These are the activations of a small neural network, seen along a few directions. Each row is one input.
In each table, some parts of the input vary, and every possible input appears once, in random order.
A made-up example of a description, with smaller parts first: one of 5 places around a ring, together with either a single point or one of 11 places along a line or (one of 3 separate values, together with one of 4 places along a line).
Shared parts are said once, and a part with two or three values counts as separate values.
(in the rows, 128 means zero)

Other details of the inputs shift rows strongly along three fixed directions, in all tables alike. That doesn't count.

A family of inputs:
r1: [135 127 132 126 122 121 123 128 116 126 135]
r2: [101 145 131 120 152 127 137 164 171 108 160]
r3: [136 126 137 120 123 119 128 129 122 123 121]
r4: [135 120 137 122 129 121 124 123 120 129 132]
r5: [133 134 135 128 117 124 124 127 120 124 130]
r6: [134 121 131 123 122 130 112 130 130 121 122]
r7: [147  98  97 150 124 159 163 134 137 149 118]
r8: [128 128 139 124 126 119 132 125 115 125 123]
r9: [122 130 139 130 123 125 128 118 117 132 132]
r10: [125 117 135 125 130 129 118 122 124 126 123]
r11: [120 127 133 133 121 136 115 121 122 129 132]
r12: [126 128 131 134 120 133 113 126 123 125 131]
r13: [123 133 140 127 120 125 129 121 119 129 125]
r14: [102 147 130 119 163 117 151 155 166 118 170]
r15: [120 129 137 132 124 132 121 125 121 125 120]
r16: [128 135 138 125 117 126 126 125 121 126 125]
r17: [125 120 135 125 127 127 120 127 124 123 118]
r18: [130 132 134 129 117 127 122 123 120 129 136]
r19: [141 111 101 155 112 166 167 141 137 149 113]
r20: [127 117 131 128 128 128 115 125 123 125 129]
r21: [121 122 134 130 129 129 120 124 118 126 126]
r22: [149 103  98 149 118 157 167 143 138 145 108]
r23: [142 199  21 123 184 109 143  97 172 168 108]
r24: [157 110  94 151 115 154 178 142 132 148 120]
r25: [124 122 130 131 126 129 116 125 119 125 131]
r26: [103 144 134 114 167 113 150 151 167 119 161]
r27: [122 126 133 135 124 132 116 122 121 127 132]
r28: [132 130 136 123 122 120 129 129 118 122 123]
r29: [131 119 129 128 123 128 112 129 125 123 129]
r30: [146 199  66 105 160  76  74  57 110 151  79]
r31: [133 121 136 125 128 118 125 124 117 130 133]
r32: [132 118 130 125 124 130 112 127 128 123 127]
r33: [124 118 135 127 130 127 119 123 122 126 124]
r34: [100 142 130 122 154 128 137 162 169 110 166]
r35: [118 130 137 131 122 135 119 123 123 127 121]
r36: [132 122 140 118 128 121 130 124 122 126 120]
r37: [142 104  99 154 120 160 173 140 131 147 110]
r38: [125 131 140 128 123 122 131 122 117 127 124]
r39: [131 123 140 121 127 118 131 125 119 126 121]
r40: [ 98 152 132 122 153 128 138 157 170 113 151]
r41: [124 129 130 132 118 136 112 125 124 127 132]
r42: [126 120 136 122 128 129 119 126 126 123 116]
r43: [130 121 134 122 124 129 116 130 129 121 116]
r44: [132 131 134 130 119 124 123 124 118 127 136]
r45: [137 125 138 117 124 121 127 128 124 123 120]
r46: [139 122 135 120 124 122 121 127 123 126 131]
r47: [125 130 136 130 121 126 124 119 117 132 137]
r48: [117 128 136 133 124 135 118 119 121 129 127]
r49: [131 120 140 121 130 120 128 121 119 129 127]
r50: [132 122 130 126 121 128 113 132 127 121 123]
r51: [140 124 135 118 122 123 122 129 125 123 126]
r52: [128 129 137 131 124 123 126 120 116 130 136]
r53: [124 129 140 131 126 122 129 119 115 130 131]
r54: [101 149 131 124 150 130 136 159 171 111 159]
r55: [127 125 138 127 129 119 130 122 113 129 130]
r56: [138 123 134 123 124 120 122 128 120 126 133]
r57: [125 132 132 130 116 136 112 128 126 125 126]
r58: [160 106  96 147 117 151 175 141 135 149 117]
r59: [119 126 136 134 126 132 120 121 120 127 127]
r60: [126 127 132 127 122 129 118 132 122 121 119]
Description of these inputs: one of 2 separate values, together with one of 5 places along a line, together with one of 6 places around a ring.
Question: The inputs of r46 and r49 match in every part but the place on the ring of 6. If r56 is changed in the same way as r46 into r49, which row does it become?
Answer: r26
Question: The inputs of r19 and r35 match in every part but the place on the ring of 6. If r30 is changed in the same way as r19 into r35, which row does it become?
Answer: r38
Question: Start at r35 and move only the place on the line of 5, one step at a time. The first step leads to r15. Which rows follow, in order?
Answer: r37, r17, r42
Question: Change only the choice among 2 separate values in r54. List by row number the other rows that result.
Answer: r5
Question: Change only the place on the ring of 6 in r60. List by row number the other rows that result.
Answer: r2, r21, r25, r34, r37
Question: Change only the place on the ring of 6 in r17. List by row number the other rows that result.
Answer: r20, r22, r29, r33, r50
Question: Change only the choice among 2 separate values in r3. List by row number the other rows that result.
Answer: r22
